These are the activations of a small neural network, seen along a few directions. Each row is one input.
Each table varies a few parts of the input and shows all the possible inputs, shuffled.
Descriptions start from the smaller parts, as in this example, which fits no table here: one of 8 places around a ring, together with either a single point or (one of 2 separate values, together with one of 4 places along a line) or one of 11 places around a ring.
Shared parts are said once, and a part with two or three values counts as separate values.

A family of inputs:
x1: [ 40   3  -2  -2  12  13   9 -33  -7 -18  16]
x2: [-24 -28 -13   9 -16  23  17   2 -20  16   1]
x3: [  7  -4  17  -8 -11 -21  -6  30  -8  23   4]
x4: [  3 -25  -7   0  -6 -20  -2 -15 -33   4  15]
x5: [  7  -3  18   3   2  -1   9 -35 -19 -14  -2]
x6: [  8  48 -58 -32 -13 -16 -34 -16  66 -27  -9]
x7: [-5 14 39  6  8 12 -6 -3  4  0 -5]
x8: [-18   2 -28  35  24 -30  -7  16 -11   1 -26]
x9: [ 19  12  38 -11  -3  -9   5   7  10   3 -13]
x10: [ 33   8   0   5  12  21   8 -29 -11 -16  16]
x11: [ -6  17  -7  32  31 -18   4  -7   8 -19 -44]
x12: [  2   2  15  -2   2  12   3 -31 -25 -13 -13]
x13: [ -5 -19  -4   7  -6 -12  -2 -12 -37   6  15]
x14: [-29 -21 -40  36  19 -13  19  21   9   0 -30]
x15: [-11 -28   9  -3 -13  -1  16  36  13  13  10]
x16: [ -3 -27   5  -8 -16  -4  19  35  11  21   1]
x17: [-18  36 -40 -34 -23 -37 -34 -22  58 -25 -28]
x18: [ 28  13  -3  -1  11  33   2 -25 -17 -15   6]
x19: [-16 -42 -16   7 -11   5  23  -7 -17   5  12]
x20: [ 25  22   2   7   7  38   3 -20 -13  -4   5]
x21: [  0  -5  20  -3  -8 -19  -9  31  -7  15  13]
x22: [38 22 24 -5 10 14  2 14 19 -7 14]
x23: [-27 -25   6  10  -5  18   8  25   5  19   9]
x24: [-13  -5  -2   9 -11   5  -9  -3 -39  17   3]
x25: [-30  21 -61 -31 -30 -49 -45   1  39  -5 -10]
x26: [-15   3  19  -7   4 -11 -12  28  -7  20  17]
x27: [-41  -4 -72 -31 -35 -31 -19   6  59  -6 -14]
x28: [ 14  -9  16  -4   2  -8   9 -39 -15 -16  -2]
x29: [21 25 21  8 17 34 -6  3 12 -2 13]
x30: [23 29 23 -9 21 22 -1 10 19 -2 18]
x31: [ -3  18  41 -10  11   1  -1   5  11   0  -1]
x32: [-17  -2  17  10   0   0 -18  20 -14  20  12]
x33: [ -1  10  20   5  -3  17   3 -26 -21  -3 -14]
x34: [ -8 -48 -18   0 -11  -2  23 -10 -14   3  12]
x35: [12 10 42 -6  0 -7  2  8 12 -5 -4]
x36: [-21 -37 -18   2 -12  18  16  -2 -24   5   2]
x37: [-10 -14  -7   1  -7   1  -9  -7 -43   6   4]
x38: [-25 -21   8  -7  -1   7  13  33  12  18  14]
x39: [ 45  23  20 -10   6  12   5  13  18   1   5]
x40: [ 19  29 -24  33  41   3   4  -1  16 -21 -25]
Changing only one part turns x13 into x5. The same change can be made to x37. Which row results? -> x12
Describe the family of inputs behind these rows. -> one of 4 places along a line, together with either one of 2 separate values or one of 8 places along a line
List by row number the other rows that have the place on the line of 4 in common with x39. -> x1, x6, x10, x18, x20, x22, x29, x30, x40
Which other rows does x14 become when the choice among 2 separate values takes its other values? List them by row number. -> x27

A family of inputs:
x41: [-33 -10 -78   9 -11 -25 -16 -28  -8 -13 -21]
x42: [  2 -31  -4  31  12  24  18 -37 -74  -1   8]
x43: [  6 -14  54  24  21  29  23  52 -17  30  16]
x44: [-19 -15 -52 -44 -46 -18 -13 -21  25  -6   9]
x45: [-29   6 -21   1   0 -22 -10  61  49  17  -9]
x46: [ -3 -28  31  47  33  14  36   6 -42   6 -16]
x47: [-25   6  -7 -42 -36 -37 -30  30  39  15   7]
x48: [ 16 -37  22 -19 -24  30  19 -30 -40   6  37]
x49: [ 11 -14  67 -17 -16  11   3  21 -27  28  34]
x50: [-38  -8 -43  26  11 -36   3  15  24  -7 -42]
x51: [ 75  62  52   4  40  38   1 -37   1 -31   2]
x52: [ 37  83 -20 -20  17  -9 -34 -30  69 -44 -25]
Changing only one part turns x51 into x52. The same change can be made to x46. Which row results? -> x50
Describe the family of inputs behind these rows. -> one of 2 separate values, together with either a single point or one of 5 places around a ring
Which other rows does x47 become when the place on the ring of 5 takes its other values? List them by row number. -> x41, x44, x45, x50

A family of inputs:
x53: [-36  34 -47 -30 -25 -68 -47  11  65  -6 -28]
x54: [10 22 19 29 38  3 -9 27 -5  2 -5]
x55: [  1 -27  13 -24 -34  -8  -2   3 -23  12  21]
x56: [-18  17 -78 -43 -30 -24 -24   4  89 -14  -7]
x57: [ 27  -4  24  -7   2  38  20 -11  19  -8  15]
x58: [ 32  28  39 -25  -3  13  -2  -1   4  -2   7]
x59: [  3 -21  29 -23 -15  -2   8 -12 -24   3  23]
x60: [-31 -11  17  -1 -18 -12 -16  10 -33  28   9]
x61: [  4  21 -11   8   3 -23 -21 -60 -36 -20 -19]
x62: [ 9 15 55  5  6 -6 -2 -3 -3  1 -6]
x63: [  1   4  38  27  27   3  10  11   0  -5 -22]
x64: [-18 -16  10 -24 -32   7 -13   3 -26  18  26]
x65: [ 20  11   7  21  25  28  27  18  14  -2 -11]
x66: [ 18  33  36   7  17  -7 -21  13  -8   8  11]
x67: [ 37  13  15 -13   6  38  16   0  20  -1  12]
x68: [-45  24 -66  -8  -4 -61 -34  24  68 -12 -44]
x69: [20 13 -3 29 32 28 12 23  8 -1  9]
x70: [-20 -34   2  22   1 -19   7  24 -27  16 -12]
x71: [ 32  29  29 -16   4  12 -18   5  -1  -1  27]
x72: [-11 -16  35   0  -2 -21   4  -4 -30  13   6]
x73: [ 10  21  28  21  31   3   6  21   0   2 -25]
x74: [  5   1 -49  30  17  12  12 -49 -20 -30 -21]
x75: [19 32 46 -1 11 -6 -6  7 -2  7 -9]
x76: [ 22   3 -41  -4  -1  22   1 -66 -13 -28   2]
x77: [-12 -23  20   0 -20 -28  -5  10 -30  22   4]
x78: [11 -6 16 27 21 28 31  7 13 -9 -7]
x79: [-35  15 -87  -9 -10 -35 -12  22  83 -15 -30]
x80: [  7 -35   5 -12  -6  23  27 -11  -8   5  27]
x81: [-10 -43 -19  21  -5   7  29  21 -14  13   2]
x82: [-29 -31 -22  21  -3  22  18  21 -16  18   7]
x83: [ -9 -36  -4  22  14  13  38   7 -14   4   5]
x84: [-38 -22  -1  21   3  -3  -4  24 -30  22  -7]
x85: [ -5  10 -29  30  23 -14  -9 -46 -33 -26 -35]
x86: [ 18  17 -17 -16 -10  -4 -18 -67 -29 -30  -3]
x87: [-22  31 -54 -54 -39 -49 -43   3  72 -16 -11]
x88: [36 15  5 -5 13 37  1  5 14  0 31]
x89: [ 22  11  48 -19  -7  13   1 -11   4  -9  11]
x90: [  6 -41 -11 -12 -24  17  17   3  -8  14  25]
x91: [-18 -27  17  22  19 -12  17  10 -28   7 -10]
x92: [-13 -30 -14 -13 -23  32   6   3 -10  19  30]
Describe the family of inputs behind these rows. -> one of 5 places around a ring, together with either one of 2 separate values or one of 6 places along a line
Changing only the place on the ring of 5 turns x68 into x79. The same change can be made to x54. Which row results? -> x69
List by row number the other rows that have the place on the ring of 5 in common with x59. -> x55, x58, x64, x71, x86, x87, x89
Start at x81 and move only the place on the ring of 5, one step at a time. The first step leads to x90. Which rows follow, in order? -> x55, x77, x70
Which other rows does x61 become when the choice among 2 separate values takes its other values? List them by row number. -> x53
List by row number the other rows that have the place on the ring of 5 in common with x57. -> x56, x67, x76, x80, x88, x90, x92
Which other rows does x75 become when the place on the line of 6 takes its other values? List them by row number. -> x60, x62, x66, x72, x77
